A small network was shown many inputs. Here are its activations along a few directions, one row for each input.
In each table, some parts of the input vary, and every possible input appears once, in random order.
A made-up example of a description, with smaller parts first: ring(8) and (point or ring(11) or (values(2) and line(6))).
Shared parts are said once, and a part with two or three values counts as separate values.

Other details of the inputs shift rows strongly along two fixed directions, in all tables alike. That doesn't count.

A family of inputs:
row 1:  21 -21 -22  21 -10   2  13 -13  22  14  25 -40
row 2:  0 10  1 -2  0  5 -2 -2  4  2 -3  8
row 3:  19 -15 -19  14  -8  -6  13 -17  14   5  33 -41
row 4: -4  3 -4  3  2  4  0  6  6  7 -5 10
row 5: -3 11  0  3  3  9 -4  0  2  3 -3  7
row 6:  -3   1  -1  -2  -9  -2 -13  -2 -10   2   3   9
row 7:  2  2 -5 -2  0 -2  1  7 -1 -1 -2 11
row 8:  2  3 -5 -3  0 -1  2  4  2  1 -5 10
row 9: -3  5  1  4 -3 -4 -1 -1  5 -4 -9  7
row 10:  -5  -4  -6  -1 -10  -4  -8   5  -8   6   0  13
row 11:  -6  -1  -4   5  -8 -10  -9  -3  -7  -1  -4  13
row 12:  2  2 -7 -3  1 -3  0  8 -2 -3 -1 10
row 13:  19 -15 -20  14  -7  -8  10 -13  11   2  37 -40
row 14:  4 10 -3 -4  3 -2 -5  2 -3 -7  2  9
row 15: -6  5  0  7  2 -2 -3  0  5 -1 -9  7
row 16:  4 10 -1 -4  1  0 -3 -2  0 -3 -1  9
row 17: -2 10  1  1  3  5 -5  0  3  4 -2  8
row 18: -8  7  1 -1  1  1  0  0  4  3  2  9
row 19:  0  5 -2  2  0 -6  0 -2  2 -6 -9  8
row 20:  -4   5   0   4  -2  -2   0  -2   5  -3 -10   7
row 21: -9  7  0  1  1  4  0  0  3  2  1  9
row 22:  1  4 -3  3  1 -8 -2  1 -2 -9 -5  9
row 23: -6  3 -4  5  2  8  1  5  4  6 -6 10
row 24:  1 10  1 -2 -2  3 -3 -1  3  0 -2  8
row 25:  1  4 -2  3  0 -7 -1  0  0 -8 -6 10
row 26:  13 -16 -18  27  -5   1   7 -16  18   7  18 -39
row 27:  -7 -27  47 -21  15  12   9  10 -25  -1 -10 -34
row 28:   4 -27  47 -22  21  12   3  13 -33  -6 -11 -36
row 29: -1  2 -7 -3  2  3  1  3  4  2 -6 10
row 30:  -2   4  -4   2   2  -3  -1  -3   4  -6 -10   7
row 31: -5  7 -3 -7  2 -1  1 -2  2 -3  1  9
row 32: -1  3 -2 -1 -3  2  1  6  5  3 -5 11
row 33:  -6 -28  49 -22  14  10   8  12 -26  -2  -9 -35
row 34:  1 10 -3 -5  4  4 -4 -3  2 -2 -3  8
row 35: -2  8 -1 -6 -1 -6  1  2 -2 -5  6  9
row 36: -10   1  -1  -5 -10  -8  -8  -1 -11   2   8   9
Description of these inputs: values(4) and (point or line(8)).
The inputs of row 33 and row 9 match in every part but the values(4) part. If row 18 is changed in the same way as row 33 into row 9, which row does it become?
> row 15
Which other rows does row 13 become when the values(4) part takes its other values? List them by row number.
> row 12, row 14, row 22
Which other rows does row 5 become when the values(4) part takes its other values? List them by row number.
> row 21, row 23, row 26

A family of inputs:
row 37:  0  2 -1  4  1  2  3  0  8  0  0  0
row 38:  4  2 -4 -3  0  0  2 -1  1 -2  4  1
row 39:  3  4 -1 -2  0 -3 -1  0 -1 -3  3  1
row 40: -1  4  1  2  0  0  0 -2  4 -1 -3  1
row 41:  3  4 -2 -5  2  2  0  1 -1 -2  1  4
row 42:  -5 -10  18 -12   5   3  -1  10 -16  -1 -13   0
row 43:  20 -28   1   9  -1   5  10 -14   2   6  25 -58
row 44: -2  5  2  1 -1  1  1 -1  3  0 -4  3
row 45:  0  3 -3 -1  1 -1  1  0  1  1  7  1
row 46:  5  1 -5 -2 -1 -3  2 -1  3 -1  6 -2
row 47:  0  0 -3  1 -4  1 -1  3  2  5  3  2
row 48:  3  3 -2  0  0 -4 -2 -2 -3 -2  5  2
row 49: -2 -4 -5  1 -5 -4  0  0 -3  0  1  3
row 50: -3 -5 14 -4  7  5  4  5 -3  0 -6 -8
row 51: -2  2 -3  0  0 -3  1 -1  1 -1  6  0
row 52:  1  3  0  3  2 -2  0  0  3 -3 -3  2
row 53:  2  0 -1  2 -4 -2 -4  3 -2  2  0  3
row 54:  2  1 -3  0  0 -1  4  1  5 -1 -2  1
row 55: -1  3  0  2  0  2 -1 -2  3  2 -2  2
row 56: -2  1 -1  2  2  3  0  1  4  4 -2  3
row 57:  4  4 -2 -1  0  0 -1 -1 -1 -3  4  1
row 58:  0  1 -5 -2 -1 -6  2 -2 -1 -3  5  1
row 59:  3 -2 -4 -1 -4 -2 -1  2  0  3  2  2
row 60:  0  0 -2  3  0  1 -2 -4  4  3 -1  0
row 61: -1 -7 14 -7  7  3  4  5 -5 -3 -9 -6
row 62:  1  1  0  0  2  0  3  0  5 -3 -4  3
row 63:  0  1 -1  3  2  0 -2  0  0  0 -4  4
row 64: -2  1 -2  3  0  2 -4 -1  2  2 -4  1
row 65:  0 -9 14 -7  8  5  4  6 -8  0 -8 -8
row 66: -3  1 -4  3  1  3 -1  2  3  3 -2  1
row 67:  0  2 -1  0  1  1  3  0  2 -1 -4  3
row 68: -1  4 -1 -2  0 -1  1  1  2  0  4  2
row 69:  1 -1 -3  1  1  0  1  0  3  1 -3  3
row 70:  -3  -5  19  -7   8   3   1   8 -11  -4 -13  -4
row 71: -4 -3 -4  4 -5 -2  0  0  0  2  4  2
row 72: -4 -3 -4  5 -7 -3 -2 -4  0  1  4  0
row 73: -3  1 -3  2  2  3  0  2  3  3 -3  2
row 74:  0  1 -3  4  1  0 -3  0  0  0 -4  2
row 75: -1  3 -1  2  2  3  2  1  4  3 -1  2
row 76:  0  3 -1 -1 -1 -2 -2 -4 -1  0  5  1
row 77:  -6  -8  22 -12   3   4  -4   8 -15   2 -11  -2
row 78:  0  3  0 -7  1 -3  0  2 -1 -4  0  5
row 79: -1 -1  0  1 -3 -3 -4  3 -4  0 -2  6
row 80:  2  4 -2 -1 -2 -1 -1 -4  3  0  5 -2
row 81: -2  1 -2  3 -1  2 -3 -2  2  2 -4  1
row 82: -1  3  1  2  0  1  0 -3  5 -2 -3  1
row 83:  0  2 -3  1 -1 -6 -1 -2 -2 -4  5  0
row 84:  1  2 -1  3  1  0 -1  0  1 -1 -2  3
row 85:  5  1 -7 -1 -1 -4  2 -3  1  0  8 -1
row 86: -1  4  0 -2 -2 -2 -2 -4  2 -2  4  0
row 87:  2  5 -1 -2  0  4 -2 -3  1 -1  4  1
row 88:  0 -1 -5  1  1  1 -1  1  2  1 -4  2
row 89: -10  -9  19 -10   5   4  -1  10 -15   0 -11   0
row 90:  5  4 -3 -1  1  2 -2 -1 -1 -3  4  1
row 91: -2  4  0  1  1  2  3  2  4  1 -2  2
row 92:  2  3 -3  0  0  3  2 -1  3  1  7  0
row 93: -4  0  0  0 -2  1 -2  4 -2  3 -1  6
row 94: -1 -3 -2  3 -4 -4 -3  1 -4 -1  0  4
row 95: -2  3  0  2  1  3  3  0  3  2 -2  2
row 96:  2  4 -2 -1  1  5  1  0  2  1  5  2
row 97:  2  2 -3  6 -1  0  1 -3  3 -1 -1 -1
row 98:  2 -1 -7  2  0  0  1 -1  4  1 -1  0
row 99:  0  3 -1  4 -2  2  1 -5  3  1 -2  0
row 100: -2 -3 -3  4 -5 -5 -2  0 -4 -1  2  2
row 101: -1 -4 -5  1 -4 -3  0  0 -1  0  1  3
row 102:  1  2  0  3  2 -1  0  0  3 -4 -3  2
row 103: -3 -1  0  1 -5 -1 -4 -1 -1  3 -1  4
row 104: -1  1 -2  3  1  0 -4  2 -1  0 -5  3
row 105: -2  2 -2  0 -3 -4 -1 -6  0 -2  6 -1
row 106:  1  4  0 -2  0 -5 -2  0 -1 -4  3  2
row 107:   4  -9   8  -3   4   3   5   1  -2   2   7 -19
row 108: -3 -3 -2  3 -6 -2 -3 -3  0  2  1  2
The inputs of row 90 and row 96 match in every part but one. If row 39 is changed in the same way as row 90 into row 96, which row does it become?
> row 107
The inputs of row 42 and row 103 match in every part but one. If row 88 is changed in the same way as row 42 into row 103, which row does it become?
> row 64
What is each input in this table made of?
> values(4) and (line(4) or line(6) or line(8))
Which other rows does row 58 become when the line(6) part takes its other values? List them by row number.
> row 38, row 41, row 46, row 78, row 85
Which other rows does row 86 become when the line(6) part takes its other values? List them by row number.
> row 43, row 76, row 80, row 87, row 105
Start at row 62 and move only the line(8) part, one step at a time. The first step leads to row 61. Which rows follow, in order?
> row 54, row 67, row 65, row 69, row 98, row 88
Which other rows does row 108 become when the line(4) part takes its other values? List them by row number.
> row 72, row 77, row 103
Which other rows does row 81 become when the values(4) part takes its other values? List them by row number.
> row 73, row 74, row 98
